Each row below holds a small network's activations on one record, seen along a few directions.
After each row come some of the record's fields: D, N, P, G.
Not every record has every field; a missing one is written missing.
Other fields move the rows too, some of them a lot.
(in the rows, 500 means zero)
Random noise pushes rows far along 22 fixed directions. That doesn't count. These rows show it; they differ only by the noise:
[441 529 694 638 619 262 873 363 526 690 461 244 526 248 822 501 650 288
 795 340 508 737 522 488 212 483 477 483 542 628 431  95 462 492 430 626
 581 475 225 740 336 596 571 314]
[650 432 390 461 597 371 531 618 555 644 301 509 609 565 383 516 556 694
 618 713 190 361 325 542 729 499 502 644 578 435 598 678 388 549 620 526
 476 413 759 416 375 828 593 403]
[670 343 590 535 522 241 538 625 414 514 717 325 353 385 410 610 734 421
 508 442 629 534 668 381 463 423 644 569 427 687 471 530 352 583 570 558
 439 444 730 605 505 604 199 430]
[444 341 687 607 689 610 275 634 581 327 382 586 427 428 530 583 199 654
 521 524 497 353 466 323 503 359 632 502 297 419 279 564 307 456 440 265
 340 531 301 488 649 402 518 638]
[519 431 337 447 349 490 420 505 463 432 478 487 321 633 382 389 595 506
 424 488 488 596 721 733 365 336 419 496 490 576 678 497 519 459 431 507
 623 485 492 479 326 417 545 439]
[679 276 473 557 486 681 547 525 353 373 443 293 266 526 439 273 712 604
 510 756 563 600 847 319 599 543 421 458 682 741 695 514 592 507 139 487
 748 439 573 586 508 306 278 549]
[458 570 506 530 684 642 472 413 474 679 481 828 391 714 546 459 235 390
 503 640 394 409 262 564 632 357 628 573 389 709 576 465 512 289 615 328
 440 464 600 241 441 694 505 672]
[506 422 536 525 188 278 520 543 397 395 471 414 619 441 690 394 626 675
 689 382 351 253 797 577 540 557 422 646 492 464 566 651 518 355 208 395
 257 468 453 483 430 426 426 259]
[702 373 850 561 679 474 274 564 549 760 542 620 466 520 345 784 814 588
 440 407 237 583 377 540 392 458 472 359 504 433 578 582 372 454 332 485
 733 412 533 359 300 413 505 490]
[559 673 720 252 810 460 416 550 300 764 390 380 564 480 593 355 575 744
 469 731 515 560 358 376 637 310 474 431 590 920 432 617 429 644 694 265
 711 621 789 764 645 574 555 589]
[597 405 586 473 551 636 170 612 512 330 477 355 579 617 404 651 285 604
 353 459 427 393 549 374 708 552 523 557 499 492 412 629 351 615 353 528
 512 583 686 383 662 452 448 522]
[332 433 563 619 499 357 585 339 669 514 447 497 510 584 475 712 426 439
 536 446 633 557 472 600 495 466 614 592 299 817 693 357 341 495 546 562
 586 436 534 569 387 488 495 383]
[575 428 407 617 154 888 647 560 608 423 379 284 403 378 467 477 685 314
 484 511 580 543 603 437 551 630 458 382 674 278 446 205 630 455 341 618
 311 359 364 392 661 545 371 503]
[552 394 367 113 600 510 626 568 480 644 482 389 569 508 493 207 436 704
 273 724 515 596 457 590 523 581 455 476 864 768 863 744 633 840 468 519
 624 635 719 522 546 569 709 639]
[464 334 493 595 464 361 720 614 237 516 484 312 350 230 690 421 310 536
 573 627 483 450 488 419 560 643 559 449 348 570 376 486 506 606 458 313
 387 578 698 650 678 400 393 460]
[449 515 669 313 636 308 320 601 321 784 432 618 435 588 621 491 277 624
 589 767 493 396  77 584 482 381 255 612 490 764 562 634 415 644 478 280
 283 319 758 901 490 630 727 483]
[340 500 501 538 218 697 640 489 695 551 532 624 400 496 528 637 509 456
 435 516 607 437 298 556 615 658 621 445 512 561 668 416 625 487 425 528
 388 458 616 279 611 533 442 509]
[483 465 544 567 261 486 668 325 475 607 897 562 331 508 390 750 496 390
 469 343 541 612 495 702 253 491 565 324 344 444 513 594 575 558 540 619
 572 454 446 323 239 242 471 439]
[457 567 507 312 642 476 426 496 599 463 242 431 718 457 676 254 658 556
 498 556 418 594 478 485 477 474 321 572 796 426 563 393 621 589 390 523
 525 556 285 680 572 634 851 562]
[380 559 521 326 380 309 541 686 643 390 691 413 452 402 592 583 387 631
 574 276 505 461 496 623 368 344 678 520 418 395 276 606 343 729 659 556
 423 659 479 417 418 546 673 419]
[583 415 535 262 663 589 331 492 456 746 318 610 597 657 489 287 472 537
 237 640 458 517 453 592 510 493 389 563 793 833 914 540 586 435 339 414
 484 514 609 455 536 649 571 664]
[485 276 290 539 444 433 432 717 567 517 424 436 400 486 548 503  55 403
 527 283 338 269 425 811 207 398 458 677 486 476 626 464 368 493 319 583
  85 534 474 362 470 673 698 332]
[447 491 411 638 382 578 628 663 565 433 327 401 555 383 540 439 713 779
 670 452 282 126 516 662 656 457 532 456 439 537 645 701 462 489 430 398
 571 561 645 300 592 289 573 332]
[522 500 366 336 399 631 668 369 654 558 423 331 472 574 589 367 457 482
 461 594 360 951 514 593 568 553 527 424 655 471 525 257 647 669 419 519
 655 585 412 453 429 730 809 476]

[602 676 440 403 244 686 471 431 523 475 494 346 730 660 350 545 760 484
 498 427 376 425 560 674 693 504 406 483 667 311 429 473 544 569 579 732
 583 456 520 333 384 357 679 526]  D is missing, N is n3, P is p2, G is g3
[475 488 595 461 621 405 687 559 412 452 397 349 613 472 605 283 688 472
 525 447 610 411 776 478 573 558 542 582 647 842 702 388 391 467 449 587
 755 525 576 486 420 321 314 610]  D is d2, N is n3, P is p2, G is g1
[614 567 339 717 544 575 433 567 118 646 593 475 261 407 436 573 511 336
 621 613 319 230 163 490 508 436 396 510 488 461 248 425 663 470 572 673
 396 583 848 534 654 366 536 535]  D is missing, N is n2, P is p2, G is g1
[752 421 762 532 736 773 492 484 628 630 654 382 547 673 463 603 514 424
 585 485 346 611 405 454 607 490 450 412 602 572 559 559 365 692 277 508
 651 262 502 363 368 506 603 546]  D is missing, N is n2, P is p1, G is g1
[581 572 559 517 457 846 439 666 393 547 450 362 278 524 668 294 551 506
 568 462 320 483 507 584 582 353 464 365 547 631 398 305 543 470 241 302
 574 565 563 355 616 370 630 560]  D is d1, N is n2, P is p1, G is g3
[456 445 486 391 599 341 808 391 598 571 569 479 459 465 555 460 444 586
 593 716 629 720 433 420 509 526 626 471 492 653 577 533 490 714 640 456
 604 478 480 686 413 613 595 520]  D is missing, N is n3, P is p2, G is g5
[375 514 474 698 767 349 626 498 391 579 325 769 466 354 329 557 502 482
 466 651 666 249 377 383 312 462 554 522 476 470 557 568 459 272 880 669
 642 511 476 493 385 431 204 656]  D is missing, N is n2, P is p1, G is g2
[542 596 561 501 689 331 385 493 666 605 596 652 523 550 557 578 637 573
 601 392 419 501 358 466 278 399 395 583 632 502 683 715 542 442 358 558
 531 479 460 493 420 818 539 253]  D is missing, N is n2, P is p1, G is g5
[431 559 825 196 669 440 201 641 497 687 488 698 389 417 598 480 618 657
 202 539 616 821 369 398 334 503 433 295 616 557 513 554 538 550 438 253
 704 618 537 658 587 611 447 608]  D is missing, N is n4, P is p2, G is g2
[572 439 285 551 536 345 710 207 484 564 537 551 692 533 453 433 403 309
 425 404 380 656 719 525 439 621 640 602 527 404 595 414 637 300 625 650
 488 631 312 274 336 673 438 510]  D is missing, N is n2, P is p2, G is g5
[502 400 346 571 819 360 501 578 532 327 558 615 421 454 498 308 569 307
 524 453 639 346 601 413 335 314 607 742 555 648 652 483 520 442 553 619
 391 526 413 524 569 593 448 661]  D is d2, N is n3, P is p2, G is g1
[437 435 495 508 376 411 577 439 666 519 606 560 347 482 406 727 550 721
 515 548 446 708 426 481 505 579 710 444 429 485 474 498 539 587 486 584
 697 658 565 440 399 483 555 422]  D is missing, N is n3, P is p2, G is g3
[505 525 556 373 503 300 776 367 558 490 955 639 573 626 591 519 423 486
 765 453 354 455 490 594 580 519 704 662 522 422 415 670 490 652 572 696
 491 459 400 254  41 451 691 632]  D is missing, N is n5, P is p2, G is g3
[504 408 633 551 463 605 795 485 505 624 468 315 474 459 510 483 540 761
 867 687 583 247 444 499 498 403 496 534 630 888 600 547 403 630 342 636
 469 371 432 695 357 143 663 532]  D is d1, N is n5, P is p1, G is g5
[504 372 541 476 245 524 694 416 259 634 672 589 374 353 535 404 455 672
 511 602 461 391 539 570 460 514 680 424 483 568 434 586 718 459 452 379
 298 666 422 388 468 113 591 711]  D is missing, N is n3, P is p2, G is g3
[586 612 413 686 796 593 475 375 324 587 303 282 540 416 559 458 368 391
 589 674 507 523 315 342 468 389 241 425 423 562 384 467 551 512 601 363
 501 471 536 881 799 639 545 325]  D is missing, N is n5, P is p2, G is g3
[467 639 292 661 251 745 351 425 300 438 362 576 295 620 428 443 552 392
 389 572 527 427 558 523 496 564 281 417 540 462 590 390 744 220 350 541
 626 534 623 433 615 362 299 423]  D is missing, N is n2, P is p1, G is g1
[510 375 401 529 596 491 515 530 542 420 399 628 564 512 516 457 230 614
 404 500 403 478 628 437 416 741 424 422 521 241 683 784 477 342 344 400
 619 516 394 288 409 606 261 374]  D is missing, N is n1, P is p2, G is g5
[719 430 591 571 426 666 541 411 511 481 605 299 455 572 355 466 817 519
 508 473 473 762 832 554 666 242 616 310 204 643 439 540 387 544 562 122
 616 331 458 494 517 351 465 472]  D is missing, N is n4, P is p2, G is g2
[523 577 546 444 319 676 808 369 578 561 583 349 566 442 607 466 415 394
 530 491 637 717 620 417 585 581 631 348 485 489 336 384 514 507 641 396
 381 443 336 442 534 672 360 491]  D is missing, N is n1, P is p2, G is g4
[462 606 657 250 521 558 499 683 728 594 825 664 392 565 594 502 639 376
 379 377 609 704 281 656 534 410 577 342 392 548 584 597 439 757 588 210
 478 315 637 414 564 713 588 565]  D is d2, N is n5, P is p1, G is g2
[478 595 652 600 431 407 448 378 408 704 308 327 674 533 568 679 413 355
 581 337 421 562 465 602 484 498 415 551 392 630 363 155 336 348 514 559
 437 468 492 657 427 532 494 296]  D is d2, N is n5, P is p1, G is g5
[339 560 454 593 574 533 595 624 700 607 557 648 402 395 405 673 610 370
 378 370 677 390 185 648 302 466 532 370 415 571 725 538 475 559 684 549
 558 467 652 408 638 521 462 461]  D is missing, N is n1, P is p1, G is g2
[548 635 344 546 495 580 396 628 293 374 336 375 430 578 453 365 687 499
 556 615 404 412 541 564 534 508 125 413 591 331 518 559 531 516 409 561
 839 404 669 614 467 342 476 383]  D is missing, N is n5, P is p1, G is g2
[408 589 747 469 716 660 338 302 646 535 593 519 544 590 682 589 269 590
 530 545 650 591 282 314 605 342 595 512 376 911 442 495 520 603 388 234
 376 589 434 735 830 515 751 572]  D is missing, N is n1, P is p2, G is g3
[523 227 421 457 368 389 661 467 413 613 421 358 396 471 525 367 486 522
 568 669 457 637 573 617 528 561 558 645 598 820 645 242 544 566 308 557
 341 508 556 714 402 445 679 541]  D is missing, N is n1, P is p1, G is g1
[505 672 600 427 557 589 464 801 483 507 640 474 258 402 616 441 608 400
 568 382 669 431 457 425 323 354 464 434 613 537 359 454 416 528 500 533
 515 462 574 505 556 609 304 514]  D is d2, N is n3, P is p1, G is g3
[517 513 652 561 826 452 273 418 514 761 522 604 636 517 322 746 300 469
 309 268 392 531 301 629 278 289 616 461 299 649 471 541 354 473 728 485
 566 678 496 403 515 427 639 558]  D is d2, N is n4, P is p1, G is g3
[358 529 704 425 502 664 685 531 607 548 662 596 537 400 650 461 551 473
 451 523 723 444 346 469 650 606 623 374 480 711 615 553 552 632 503 304
 419 400 546 459 678 364 464 701]  D is d2, N is n1, P is p1, G is g3
[432 589 433 589 634 294 229 227 321 318 714 812 565 564 454 608 458 285
 320 413 543 429 564 370 449 495 580 659 364 384 382 523 718 270 651 663
 463 696 428 452 536 436 364 640]  D is d1, N is n5, P is p1, G is g3
[462 597 590 378 400 433 342 651 477 318 371 381 623 382 530 462 803 559
 393 419 581 482 672 421 631 498 506 481 519 390 315 403 433 496 613 464
 526 572 524 603 644 452 408 559]  D is d1, N is n1, P is p2, G is g3
[499 675 470 277 415 283 531 524 505 459 595 566 411 620 591 433 554 638
 582 518 398 677 598 487 555 477 607 518 539 395 347 504 478 467 592 523
 726 644 542 409 264 703 505 446]  D is d1, N is n5, P is p2, G is g5
[544 629 610 362 454 654 435 464 692 653 615 588 443 692 515 629 451 667
 523 520 463 664 376 519 519 481 464 378 550 545 579 694 472 523 404 408
 647 436 578 355 370 771 457 308]  D is missing, N is n3, P is p2, G is g2
[597 288 499 671 632 553 538 469 396 553 276 392 367 547 321 472 513 386
 583 669 537 526 616 556 534 304 529 543 356 770 520 232 277 416 605 461
 500 302 458 699 382 355 481 637]  D is missing, N is n2, P is p2, G is g4

Here are new rows. What are their fields?
[428 518 361 579 513 604 639 361 476 554 623 602  62 619 736 355 227 424
 625 728 626 782 396 428 353 499 355 437 445 743 690 476 722 432 187 265
 572 423 530 669 534 760 414 281]  D is missing, N is n5, P is p2, G is g2
[663 583 423 550 626 691 625 398 245 621 674 257 522 546 371 509 435 249
 462 547 562 489 453 500 573 475 445 418 537 684 425 482 515 659 708 665
 622 469 754 500 549 378 406 608]  D is missing, N is n3, P is p1, G is g3
[562 461 510 398 508 541 466 494 558 313 746 223 530 551 710 373 395 272
 484 221 583 658 747 472 345 572 406 597 732 590 539 366 563 688  91 688
 433 561 351 530 578 514 605 468]  D is missing, N is n1, P is p1, G is g4
[426 369 559 275 595 394 366 485 602 574 470 853 626 618 506 337 548 531
 256 443 485 448 526 629 388 547 575 701 807 679 924 501 639 379 306 630
 468 627 391 287 363 487 630 780]  D is d2, N is n3, P is p1, G is g1
[550 530 410 385 457 728 481 484 591 517 310 303 570 632 495 374 292 638
 487 496 519 493 629 542 446 427 411 498 729 650 624 522 450 489 353 570
 567 573 418 428 487 573 584 416]  D is missing, N is n2, P is p2, G is g1
[433 482 408 521 640 539 605 649 512 457 352 454 439 438 485 437 210 560
 491 540 583 380 473 508 389 459 488 415 456 476 515 597 327 539 648 476
 617 504 506 463 476 494 427 485]  D is d1, N is n2, P is p1, G is g1
[501 313 336 728 704 700 471 443 451 384 460 503 420 429 431 407 288 432
 512 571 526 330 426 510 305 401 358 500 463 520 635 591 623 535 350 502
 374 457 312 605 661 237 676 580]  D is d1, N is n2, P is p1, G is g3
[415 406 455 676 577 422 619 454 496 465 592 404 461 390 679 473 516 308
 631 296 284 542 395 708 356 527 457 523 430 466 538 274 615 647 251 580
 539 586 387 533 512 218 926 503]  D is missing, N is n2, P is p2, G is g3
[621 439 624 363 701 430 389 420 380 591 601 680 579 597 523 361 434 408
 446 554 542 475 567 449 360 437 391 598 665 511 587 653 523 398 457 478
 340 351 321 525 309 609 436 663]  D is missing, N is n2, P is p2, G is g1
[589 379 456 453 610 685 683 682 794 513 464 602 339 422 595 282 628 504
 481 572 462 720 541 421 470 574 550 358 672 339 728 548 547 484 311 294
 543 355 358 274 498 917 385 492]  D is missing, N is n2, P is p1, G is g3
[547 634 497 665 491 489 520 246 451 494 582 329 615 530 419 598 702 348
 509 353 632 538 660 477 438 356 480 490 409 690 503 438 536 418 617 607
 610 497 478 586 537 394 387 353]  D is d2, N is n2, P is p1, G is g1
[527 638 710 421 426 349 766 702 351 732 722 599 378 177 731 440 790 363
 596 444 584 457 346 467 314 502 501 307 545 236 280 510 553 497 683 349
 305 366 456 507 464 636 334 563]  D is missing, N is n3, P is p1, G is g3
[449 531 342 373 513 821 494 687 642 352 537 571 341 450 425 463 493 467
 317 646 552 567 267 431 605 635 532 324 656 155 409 498 638 733 574 582
 612 563 542 349 675 491 625 755]  D is missing, N is n5, P is p2, G is g5
[613 697 542 426 668 625 534 407 511 536 562 266 573 527 513 470 677 621
 552 517 469 658 541 344 597 403 539 406 651 678 404 556 547 655 545 570
 852 674 589 515 578 523 545 446]  D is missing, N is n3, P is p2, G is g5
[340 509 448 508 624 636 590 389 696 481 281 671 612 443 559 323 545 444
 378 474 578 665 561 609 348 503 440 319 457 410 733 446 553 347 547 266
 614 451 110 479 523 468 569 573]  D is missing, N is n1, P is p2, G is g5
[540 620 554 606 537 603 271 205 262 492 365 440 775 658 446 544 443 432
 381 330 392 385 746 474 561 510 477 580 542 653 449 335 554 159 444 706
 665 751 420 372 484 204 394 563]  D is d1, N is n5, P is p2, G is g5
[589 443 580 413 674 566 553 616 466 442 710 502 421 307 639 318 490 591
 463 566 657 444 490 286 368 455 482 367 577 442 492 831 622 662 404 241
 345 505 401 569 777 506 472 614]  D is missing, N is n3, P is p2, G is g3
